These are the activations of a small neural network, seen along a few directions. Each row is one input.
In each table, some parts of the input vary, and every possible input appears once, in random order.
A made-up example of a description, with smaller parts first: one of 6 places along a line, together with either a single point or one of 9 places along a line or (one of 3 separate values, together with one of 5 places around a ring).
Shared parts are said once, and a part with two or three values counts as separate values.

Other details of the inputs vary at random and push rows far along two fixed directions, the same in every table; ignore that.

Table:
row 1: [ 19 -15 -13  -4 -25  -8  18  24   1 -16  12 -13]
row 2: [-20   4  22  14  49  15  10   0  14  25  -1   6]
row 3: [ 14   7 -17 -13 -27 -16   2  -6 -11  -4   2  -2]
row 4: [ 25 -24 -23  -5 -20   1  18  17   1 -27   8 -17]
row 5: [-21 -26  13  21  21  34 -13  -1   3 -17  15 -13]
row 6: [ 22   0 -20 -14 -41   0 -14   0 -11 -30   0  -7]
row 7: [ 26  -4 -27 -19 -26  -4   7  -8 -18 -27   4 -12]
row 8: [ 22 -17 -11   3 -35  -3  -2  27   9 -26   7  -2]
row 9: [ 20  -4 -23 -11 -41  -9 -12  -2 -14 -19   7  -1]
row 10: [ 23  11 -20 -14 -18 -28   0  -5  -7  -5 -12   3]
row 11: [-27  21  23  12  30  14 -28 -24   3  24  -9  16]
row 12: [-13  -2   4   0  14  21  -7 -26 -17  -6   8 -14]
row 13: [-21 -30  10  21  21  32 -15  -2   4 -13  15 -11]
row 14: [ 16  -5 -11  -5 -22 -12  20  25   7  -8   4 -10]
row 15: [  1  42  12   6  18 -50  19  24  34  52 -30  34]
row 16: [ -8 -25   3  16  25  21   2  -4   4  -4   8 -11]
row 17: [-16 -23   6  13  15  30  -6   6   6 -17  13 -14]
row 18: [ -9  58   9 -12  -1 -31   2   4  13  41 -19  34]
row 19: [-30  17  23   3  32  14 -15 -26  -1  27  -3   8]
row 20: [ -6 -10  -4   1  20  21 -10 -31 -17  -6   5  -9]
row 21: [ -5  39  17   5   1 -30   6  30  38  41 -23  34]
row 22: [-19 -15   8  -2  20  43 -13 -30 -18 -22  13 -24]
row 23: [-11 -16  -2   1  35  33 -15 -30 -21 -21   0 -26]
row 24: [-28   2  24  18  42  11   3   0  15  32  -1   5]
row 25: [-34 -28  16  -1  13  25   2 -35 -47   4  -2  -1]
row 26: [-26  15  19   1  38  22  -5 -24 -12  16   2  -3]
row 27: [ -8 -18   5  15  25  18   5  -3   6  -3   6 -10]
row 28: [ 13  -5  -8  -8 -26 -11  16  25  13  -8   4  -5]
row 29: [ -1  61   8  -9   9 -46  14  -6  17  55 -27  41]
row 30: [ -5 -26   0  16  28  12  -4   1   4  -4  -1 -14]
row 31: [ -6  38  17   5   4 -33  12  31  31  44 -12  36]
row 32: [ -4 -16  -3  -2  21  33  -7 -28 -23 -21  12 -17]
row 33: [ 17  -2  -7  -1 -24 -20  18  22  10   1   2  -1]
row 34: [ 17   0  -4   5 -31 -21  -1  25  21  -4  -5  12]
row 35: [ 14  21 -11  -9 -32 -23  -5   0  -5  -2  -3  12]
row 36: [ 20   2 -19 -15 -37  -6  -7   3 -15 -22  10  -1]
row 37: [ -5 -31  -1  12  29  27  -1   1  -1 -21   4 -28]
row 38: [-27  16  17  -1  37  23  -4 -26 -10  15  -3  -7]
row 39: [-27  24  25  11  29  14 -26 -24   4  22 -12  15]
row 40: [ 17 -19 -11  -2 -32  -9  10  19   7 -22  11  -9]
row 41: [-16 -22  12  13  16  19  -3   1  10  -4  12  -8]
row 42: [  4 -29  -1  -6 -36 -24  29  18 -25   5  -5  11]
row 43: [ 30 -16 -26 -17 -20  -4  -3  -7 -22 -34   3 -18]
row 44: [ 17  14 -10 -21 -30 -19   3   1  -7  -3   2   4]
row 45: [ 15  -1  -6   7 -30 -21  -3  27  20   1  -5  14]
row 46: [ 26 -13 -14  -3 -11 -17  13  24   5 -12   0  -6]
row 47: [-28  -1  28  13  38  23   2   2  15  17   5   0]
row 48: [  2  53   5  -9  13 -50   3  -2  13  54 -33  36]
row 49: [ 17  -4 -16 -16 -38  -9  -3  -7 -13 -24   8  -7]
row 50: [ 23   2 -17 -12 -39  -3 -15   2 -13 -25   4   0]
Description of these inputs: one of 2 separate values, together with either a single point or (one of 4 places along a line, together with one of 6 places along a line).
Question: Changing only the choice among 2 separate values turns row 36 into row 31. The same change can be made to row 22. Which row results?
Answer: row 28
Question: Changing only the choice among 2 separate values turns row 37 into row 23. The same change can be made to row 8. Which row results?
Answer: row 50
Question: Which other rows does row 24 become when the place on the line of 6 takes its other values? List them by row number.
Answer: row 13, row 16, row 30, row 41, row 45
Question: Which other rows does row 10 become when the choice among 2 separate values takes its other values? List them by row number.
Answer: row 15

Table:
row 51: [-11  26  18   7   6 -28  25  29  33  49  -8  32]
row 52: [-28 -10  18   5  30   9   3 -24 -19  16  -9   1]
row 53: [-14   9  24  16   5 -11  13  23  35  29   4  17]
row 54: [  7 -32  -3  12  14  14   7  22   9 -26   5 -16]
row 55: [ 24  -9 -25 -16 -36  10   0  -4 -15 -35   8 -16]
row 56: [-14   8   8  19  34  24 -26 -20  12   6   3  -2]
row 57: [ 20  35 -13 -26 -30 -42  25   5  -2  17 -16  13]
row 58: [-19   9  10  -3  24  21   0 -23  -9   4  -4  -5]
row 59: [ 30 -10 -28  -9 -19 -18   9 -10 -17 -19   4 -14]
row 60: [ 23   6 -22 -13 -32 -11 -14   7   3 -22   7  -7]
row 61: [ -8   7   9   9  -6 -10 -17   1   8  18 -10  18]
row 62: [ -7 -36  11  24  29  30  -4  13  14 -28   8 -24]
row 63: [-16  28  11  -8  36  -9   6 -20  -3  29 -10   7]
row 64: [ 29  17 -13  -8 -15 -55  40  42  22  31 -23  12]
row 65: [ 19 -47 -24  -7 -39   7   0  -6 -32 -42  11 -18]
row 66: [ 26  19 -21 -20 -26 -26   2   4   2  -3  -4   6]
row 67: [-12   7  11  17  36  20 -19 -26   7   5   3  -4]
row 68: [ -8 -23  -3  -4   0  13   2 -16 -30 -13   2 -14]
row 69: [ 16  -6 -16  -4 -44 -10 -13  11  -2 -23   2   2]
row 70: [ -8  27  10   0  -2   1 -16   3   6  13  -1  14]
row 71: [-20 -22   8   7  17  33 -16 -17 -21 -15   7  -8]
row 72: [ 19 -32 -21  -3 -45   8 -13   2 -22 -48  13 -18]
row 73: [ -8  -7   4  -7  10  17   4 -18 -28  -7   4 -13]
row 74: [ 20 -11 -17  -9 -41 -22   4   8 -13 -13  -4  11]
row 75: [-17 -11  18  24  41  23 -10  21  29   2  -3  -6]
row 76: [-15   7  14  -1  20  25 -10 -11 -13   6   3   2]
row 77: [ 20   8 -17 -12 -40  -2 -10   7   2 -23   4  -6]
row 78: [-24  -6  11   4  19  12  -6 -17 -16   6  -1   2]
row 79: [-13   4   5  -6  30  13  -7 -23  -7   4   2  -7]
row 80: [ -8   6  13   6  -2 -11  -8  -3   3  18 -12  19]
row 81: [ 20 -28 -17  -5 -38 -13  27  29   6 -14  16  -6]
row 82: [ 23  -1  -8 -11 -37 -42  42  35   9  16   4  10]
row 83: [-20 -18  15   9  21  45 -26 -21 -17 -22  16 -19]
row 84: [-18  -9  11   6  32  37 -25 -27  -4 -14  11 -20]
row 85: [-10  15   9  -2   7  15 -10 -13   3  -3   1  -3]
row 86: [ -6  56   9  -2  28 -40  12  -5  22  61 -26  37]
row 87: [ -6   5   2  11  34  16  -9 -23   0   2   0  -1]
row 88: [  7 -21  -4   9  16   2  18  22  11  -5  -2 -10]
row 89: [-12  57  20 -13  12 -34  13   4   8  59 -22  40]
row 90: [ 19 -18 -17   3 -49 -14   8  40  25 -17  15  -3]
Question: Describe the family of inputs behind these rows.
Answer: one of 5 places along a line, together with either one of 2 separate values or one of 6 places along a line
Question: Changing only the place on the line of 5 turns row 56 into row 87. The same change can be made to row 77. Which row results?
Answer: row 55
Question: Which other rows agree with row 82 in the place on the line of 5? List them by row number.
Answer: row 52, row 57, row 59, row 63, row 64, row 68, row 73
Question: Which other rows does row 62 become when the choice among 2 separate values takes its other values? List them by row number.
Answer: row 53
Question: Which other rows does row 78 become when the place on the line of 6 takes its other values? List them by row number.
Answer: row 58, row 65, row 79, row 86, row 89

Table:
row 91: [-18 -16  18   8  40  37  -6  -8  -7 -13  -8 -14]
row 92: [ -6 -12   8  -2  -7   6   8   8 -15  -3  -2   8]
row 93: [ 13   8  -2   2 -24 -34  -2  14   9   9 -17  18]
row 94: [  1 -36  -6  10  -8  19 -17 -12  -1 -27  17 -21]
row 95: [-20   9  24   6  39  13   0  -2   6  11 -14  -3]
row 96: [-21  -2  21   4  11   8   5   2  -9  12  -2   8]
row 97: [  3 -34  -7  15  -8  24 -11 -16   0 -29  13 -14]
row 98: [-23   1  10   5  27  19 -25 -46 -19   1  -4  -3]
row 99: [-28  26  31   8  24   0  16  -4  16  46  -6  30]
row 100: [-22  -3  13  16  30  36 -24  -9   4  -5  16 -13]
row 101: [ 16 -34 -19  -7 -49   4   7  12 -19 -33  22 -23]
row 102: [ 12  14 -10 -16 -45 -38  21  28   2  15  -6  17]
row 103: [-22  23  25  -1   9 -12  13   4  14  42  -1  22]
row 104: [-15 -15   5   2  23  29  -5  -4  -2 -16   0 -26]
row 105: [-16  18   6 -14  -1  -1   1 -27 -23  11  -1   9]
row 106: [ 29   0 -18 -11 -33 -11  18  12  12 -22   0  -7]
row 107: [ 19 -20 -16  -1 -22  15 -16  10 -11 -42  13 -15]
row 108: [  7 -12  -4   2  15  -3  10   7  -8   1  -6   3]
row 109: [ 22  22 -12 -14 -33 -37  17  26  17   5 -10   0]
row 110: [ 19   3 -14  -7 -25  -4  -8  12  10 -17  17  -2]
row 111: [ 10 -14 -15   1 -27 -13  -8   8   2 -11  -3  -3]
row 112: [ 30   6 -21  -5 -38  -8   0  14  12 -21  12   6]
row 113: [  9   9 -14 -13 -10  12 -21 -23 -22 -19   8  -7]
row 114: [ 11 -23  -9  -7  -9  17   2   0   1 -34  15 -31]
row 115: [  1  13  -5  -1  13 -24  16  12   8  27 -10  10]
row 116: [ -9 -23  -1  13  29  17   2  -9  -5  -3  13 -21]
row 117: [ 19  10 -13  -1 -40 -41   1  18  15  10  -7  11]
row 118: [-16 -22   8  12  44  25   2 -17   0   2  17 -16]
row 119: [-23  20  27  15  31 -10  -9  -1  15  40 -28  32]
row 120: [ -1   7   6   4  10  11 -14   9   1  -2  -5  12]
row 121: [  5  32  -5 -13  10 -25   8 -18 -10  33 -13  16]
row 122: [ 15  41  -8 -25 -17 -29   8  -8  -6  15 -21   9]
row 123: [ 16 -27 -17   5   0  11  14  -5  -4 -21  16 -14]
row 124: [-7 -3  8  8 33 -2  8  1 -2 14 -6  2]
row 125: [ -9  34   6   1   8 -12  -8  14  18  24  -8  19]
Question: Describe the family of inputs behind these rows.
Answer: one of 5 separate values, together with either a single point or one of 6 places along a line
Question: Changing only the choice among 5 separate values turns row 103 into row 114. The same change can be made to row 105. Which row results?
Answer: row 122
Question: Which other rows does row 117 become when the choice among 5 separate values takes its other values? List them by row number.
Answer: row 100, row 101, row 109, row 116
Question: Which other rows agree with row 117 in the choice among 5 separate values? List them by row number.
Answer: row 93, row 94, row 97, row 98, row 111, row 119
